A small network was shown many inputs. Here are its activations along a few directions, one row for each input.
Each table varies a few parts of the input and shows all the possible inputs, shuffled.
Descriptions start from the smaller parts, as in this example, which fits no table here: values(2) and (point or line(9) or (line(4) and ring(5))).
Shared parts are said once, and a part with two or three values counts as separate values.
(in the rows, 128 means zero)

Other details of the inputs shift rows strongly along two fixed directions, in all tables alike. That doesn't count.

A family of inputs:
x1: [ 99 113  66  97  49 115 117 107  92  80  99  75 133 140]
x2: [172 172 101 205  44  41 244 142 129 104 128 215  79 146]
x3: [110 172 149 107 172 103 154 191 133 229 157 158 131 128]
x4: [127 125 163  90 221 240  26  94  98 133 163  56 124 124]
x5: [ 91 156 146 158 185 105 149 196 148 220 144 149 130 144]
x6: [155 126 190 157 204 105 191 159 137 178 159 170 112 115]
x7: [134 107 149  90 244 196   5  80  94 134 123  88 160 109]
x8: [131 170 110 151  55 158  92  90  95  50  86  95 141  91]
x9: [ 89  79 162  49 206 176  16 121 154 150 130  64 128 114]
x10: [158  78 103 124  51 137 121 102 122  36 126 120 143 119]
x11: [154  84 127 125  61 124 130 100 108  26 111 108 141 131]
x12: [163 166 109 198  20  61 240 148 130 106 146 235 128 141]
x13: [ 97 110  80  90  51 142 127  80 123  79  67 105 135 149]
x14: [112 130  91  72  45 138 107  98 140  70  71 113 135 153]
x15: [ 83 197  87 187  25  36 228 122 141 141 119 205 107 161]
x16: [164 115 155 157 185 122 165 171 146 199 173 194 106 105]
x17: [ 86 153 154 151 184 112 149 167 166 220 146 167 129 151]
x18: [ 95  82 154  55 206 169  16 150 136 150 129  46 129 106]
x19: [106 116  79 100  54 150 116 102 138  71  64 104 149 173]
x20: [102  70 134  61 210 190  39 152 117 161 126  37 156 130]
x21: [136 216 136 162 220 138 160 139 149 181 180 164 137 102]
x22: [153  84 125 125  62 124 134  96 114  25 114 105 144 127]
x23: [167 200 171 178 184 126 147 115 132 230 158 145 150 115]
x24: [ 83 150 147 147 182  98 160 174 134 228 148 150 116 119]
x25: [157 126 193 157 203 105 187 163 131 180 155 173 110 119]
x26: [168  84  95 131  75 116 124  95 121  33 109 100  94 125]
x27: [165  77  82 130  60 129 113 101 127  42 123 117 111 117]
Each input here is: values(5) or (values(2) and ring(5)) or (values(3) and line(4)).
Change only the values(2) part in x10. List by row number the other rows that result.
Answer: x12

A family of inputs:
x28: [141 179  97 196  37  44 202 142 121  79 143 183  93 147]
x29: [ 93  81 138  60 174 181  62 157 139 151 128  71 145 122]
x30: [140 131 153 146 185 110 192 160 155 206 165 188 116 133]
x31: [143 134 156 161 190 115 187 166 145 204 149 190 123 139]
x32: [139  51 138  79 194 188  79 133 140 130 141  89 122 118]
x33: [120 138  77 100  46 126  84  73 126  34  76  84 120 148]
x34: [110  98  68  92  34 113  91  83 137  43  84  90 120 144]
x35: [139 132 169 142 170 117 180 184 151 197 171 202 112 118]
x36: [146 174 160 160 184 124 159 156 134 197 178 201 131 118]
x37: [124  62 140  70 176 181  70 141 120 154 131  76 132 108]
x38: [151 120  58 124  56 146  93  69 108  21 110  95 135 148]
x39: [133 172 110 179  36  62 221 124 121  79 120 204 113 149]
x40: [ 90 120 144  85 184 194  50 128 130 149 124  64 150 112]
x41: [104 201 162 135 177 117 168 174 142 218 144 164 140 142]
x42: [158 174  99 207  37  40 211 142 117  80 140 171 105 129]
x43: [154  48 160  86 184 179  77 141 133 123 143  87 134  86]
x44: [123 181 156 161 172 128 171 154 126 226 152 172 126 112]
x45: [145 141 183 162 188 106 195 159 132 189 155 186 131 100]
x46: [151  68 179 109 193 176  72 109 124 124 135  76 146  95]
x47: [129  64 150  89 212 180  85 108 125 122 128  85 129 119]
x48: [152 120 102 111  47 136  97  80 111   5  99  95 122 140]
x49: [107 229  68 172  23  74 188 135 121 117 122 180 148 165]
x50: [124 142 155 137 167 104 183 167 135 230 155 175 126 124]
x51: [ 95  84 147  76 184 175  58 146 129 151 110  69 157 129]
x52: [102 189  85 167  35  52 208 116 135 107  97 193 112 157]
x53: [138 150 167 168 190 119 185 144 146 206 157 181 123 141]
x54: [136 131  60 115  37 139  84  76  88  45 100  82 145 138]
x55: [143 159 103 170  22  57 216 132 137  89 133 204 111 150]
x56: [ 88 120  80  97  40 126 103  96 108  34  77  74 147 153]
x57: [135 152 188 165 179 114 174 152 142 198 163 191 123 128]
x58: [ 92  82 143  62 179 170  63 140 139 153 127  67 150 124]
x59: [158  75  94 114  36 119 113  90 118  16 105  89 133 118]
x60: [149  92 152  88 210 189  73 108 129 123 132  79 127 124]
x61: [125  66 148  86 185 175  66 130 111 154 113  74 144 116]
x62: [141 136 177 158 180 111 176 174 142 196 154 200 124 125]
x63: [ 95 127  86 111  31 129  91  89 115  43  81  67 151 162]
x64: [105  71 134  64 182 173  55 135 151 151 122  88 121 112]
x65: [128 188  79 190  29  42 204 141 104 111 127 160 102 151]
x66: [110 215  78 182  26  71 190 113 142 114 106 190 109 145]
x67: [120  82 159  93 185 178  65 108 111 155 122  65 143 118]
x68: [102  90 153  87 192 170  50 102 142 152 114  77 133 122]
x69: [107 117  62 119  49 100  77  93 121  34  94  69 102 141]
x70: [169 116 103 122  48 132 106  80 107   6  96  83 134 122]
x71: [107  74 142  80 192 167  51 124 142 151 105  85 133 119]
x72: [134  92 164 100 193 196  56 113 128 120 142  92 127  94]
x73: [138 151 147 173 200  97 178 170 139 197 175 167  98 131]
x74: [136  90 143 104 204 200  67 105 131 128 137  82 127 108]
x75: [135 183 164 145 179 117 176 158 124 221 147 169 126 128]
x76: [118 139  54 109  44 132  70  70 119  42  92  93 134 142]
x77: [161  78  98 129  41 124 108  96 109  13  88  91 141 123]
x78: [163 170 161 170 184 121 169 156 130 198 175 189 143  99]
x79: [115 155 163 146 181 108 188 158 119 220 143 175 129 123]
x80: [ 97 207  77 181  28  42 196 157 123 109 124 155 116 165]
x81: [153 167 176 177 180 126 178 155 138 195 164 183 128  89]
Changing only one part turns x80 into x73. The same change can be made to x40. Which row results?
Answer: x74
Changing only one part turns x49 into x38. The same change can be made to x58. Which row results?
Answer: x30
What do these inputs look like to the network?
Answer: line(6) and (point or line(8))
A walk changes only the line(8) part. It starts at x64 and steps to x34. List the rest of the walk in order.
Answer: x71, x52, x68, x33, x66, x76
Change only the line(8) part in x39. List by row number the other rows that result.
Answer: x35, x36, x48, x55, x57, x62, x72
List by row number the other rows that have the line(6) part in common with x43.
Answer: x42, x45, x46, x59, x70, x77, x78, x81

A family of inputs:
x82: [141 123 113 119 103 144 108  94 127  82 116 109 133 123]
x83: [134 154 121 166 103  81 186 149 130 136 132 158 120 139]
x84: [ 84 148 167 121 200 144 130 156 139 201 143 132 128 120]
x85: [140 174 114 171 111  92 179 129 130 132 136 166 113 138]
x86: [141 121 116 122 106 150 111  94 120  81 110 110 133 136]
x87: [132 120 172 128 197 139 134 168 142 194 148 141 128 106]
x88: [110 123  82 108  91 148 102 123 125 106 117  95 139 144]
x89: [136 164 125 168  95  90 175 141 118 137 146 168 121 132]
x90: [114 131 102  90  92 129 105 112 112 109  98  92 127 136]
x91: [133 113 107 127 108 126 107 111 107  80 122  98 129 126]
x92: [129  99 111 106  98 133 112 106 133  84 115 116 129 129]
x93: [130 148 124 151  99  98 187 136 136 137 127 185 122 151]
x94: [137 164 123 165  95  96 175 145 122 135 136 176 125 124]
x95: [138 139 168 137 206 144 127 144 138 192 162 142 118 113]
x96: [105 107 152  75 204 174  36 132 136 148 129  72 149 125]
x97: [133 127 174 130 203 149 136 150 123 193 152 150 141 117]
x98: [135 113 116 118  97 137 108 106 114  83 120 108 142 119]
x99: [127  99 102 115 110 122 110 111 126  81 116 106 116 137]
x100: [104 120 100 122  94 129  92  98 126 112  94  99 137 138]
x101: [135 103 120 114  94 133 116 114 127  85 112 101 139 124]
x102: [142 175 120 166 101 103 175 134 135 133 133 177 116 128]
x103: [125  65 153  78 204 180  58 131 138 139 133  89 125 104]
x104: [132 119 174 131 197 133 134 164 138 196 158 134 124 114]
x105: [130 150 120 156  96  86 178 141 137 138 140 176 107 142]
x106: [135 101 123 117  97 139 119 114 120  85 106 102 139 137]
What do these inputs look like to the network?
Answer: values(5) or (line(4) and line(5))
Change only the line(4) part in x86. List by row number the other rows that result.
Answer: x93, x97, x106
List by row number the other inputs of the same sort as x96.
Answer: x84, x88, x90, x100

A family of inputs:
x107: [101 146 165 110 180 147 107 132 163 169 130 151 127 119]
x108: [140 157 136 159  84  95 219 164 136 159 137 204 151 146]
x109: [108 122 128 102 167 150 103 102 144 128 113 106 117 149]
x110: [142 112 156 125 160 140  98 129 147 108 148 131 112  98]
x111: [126 136 108 144  79 106 119  96  94  64 100  94 131 143]
x112: [117 100 188 110 168 134 132 158 151 161 132 145 136 107]
x113: [124 203 114 160  95 108 194 137 148 166 135 210 143 158]
x114: [109 137 142 111 183 158 120 120 144 185 135 147 134 126]
x115: [108 115 107 129 127 117 108 143 130 134 130  99 112 130]
x116: [125 131 147 129 155 149 111 117 103 140 132 100 147 109]
x117: [161 130 139 135 152 148 130 135 127 137 159 150 119 112]
x118: [126  84 139 124 124 130 136 127 131 125 110 120 129 132]
x119: [110 179 103 166  91  71 196 168 130 172 151 181 116 136]
x120: [149  85 128 110 162 166  84 105 124 102 145 102 121 103]
x121: [138 205 129 184  99  89 202 147 112 162 132 180 142 126]
x122: [147  94 133 126 172 136  98 114 127 107 141 116 106 122]
x123: [120 129  71 117  58 115 111 132 117  80 113 100 128 131]
x124: [ 99 131 156 115 171 121 104 175 150 170 152 125 118 105]
x125: [138 146 137 160  87  71 218 151 137 169 124 197 128 139]
x126: [161 123 150 132 187 158 121 144 137 155 170 149 135 112]
x127: [159  83 131 110 161 153  78 104 128 108 138  97 115 105]
x128: [125  62 144  88 143 163 103 119 122 120 117  97 145 115]
x129: [138 139 107 140  66 111 118  92  98  77 101  92 139 128]
x130: [122 144  80 112  67 142 115  89 131  78  91 126 136 144]
x131: [126 134 137 149 135 131 117 114 109 124 118  97 133 123]
x132: [135  88 145 101 144 153 127 140 128 140 117 124 148 116]
x133: [124  76 151 101 156 137 128 129 132 120 115 100 126 137]
x134: [120 137 131  98 149 172 101 115 135 147 123 130 137 133]
x135: [122 188 105 165  87  82 190 180 135 168 156 184 134 145]
x136: [117 110 120 108 146 122  96 146 129 156 137  98 120 118]
x137: [122  87 168 115 184 126 141 149 132 171 129 139 129 131]
x138: [139 101 111 109  49 135 139 117 113  71 102 121 143 138]
x139: [109 122  80 122  74  96 120 126 122  70 114  85 105 153]
x140: [135 151 167 131 176 156 122 143 106 175 146 120 149 110]
x141: [149 110 150 147 196 140 123 133 141 159 156 139 105 111]
x142: [121 149 128 139  64 114 111 105 113  55 103 100 138 118]
x143: [121 132  79 115  52 122 110 134 111  79 121 101 126 137]
x144: [110 132  87 119  80 118 113  83 129  73  90 122 119 163]
x145: [104 118 136 120 187 113 112 165 131 179 148 119 112 130]
x146: [160 118 118 130 137 145 118 121 128 107 140 133 122 109]
x147: [109 117 124 113 157 157  93 100 144 139 110 112 122 138]
x148: [151 114  96 140  90 112 130  95 126  43 123 110  98 142]
x149: [119 136 144 111 182 144 114 119 149 191 127 143 128 128]
x150: [140 207 134 185  95  95 200 150 114 158 144 181 155 138]
x151: [127 141 110 143  82 110 130  96 101  60 102  82 126 146]
What do these inputs look like to the network?
Answer: values(5) and (point or line(8))
A walk changes only the line(8) part. It starts at x113 and steps to x134. List the rest of the walk in order.
Answer: x130, x114, x149, x147, x144, x109
Change only the line(8) part in x132. List by row number the other rows that result.
Answer: x108, x118, x125, x128, x133, x137, x138
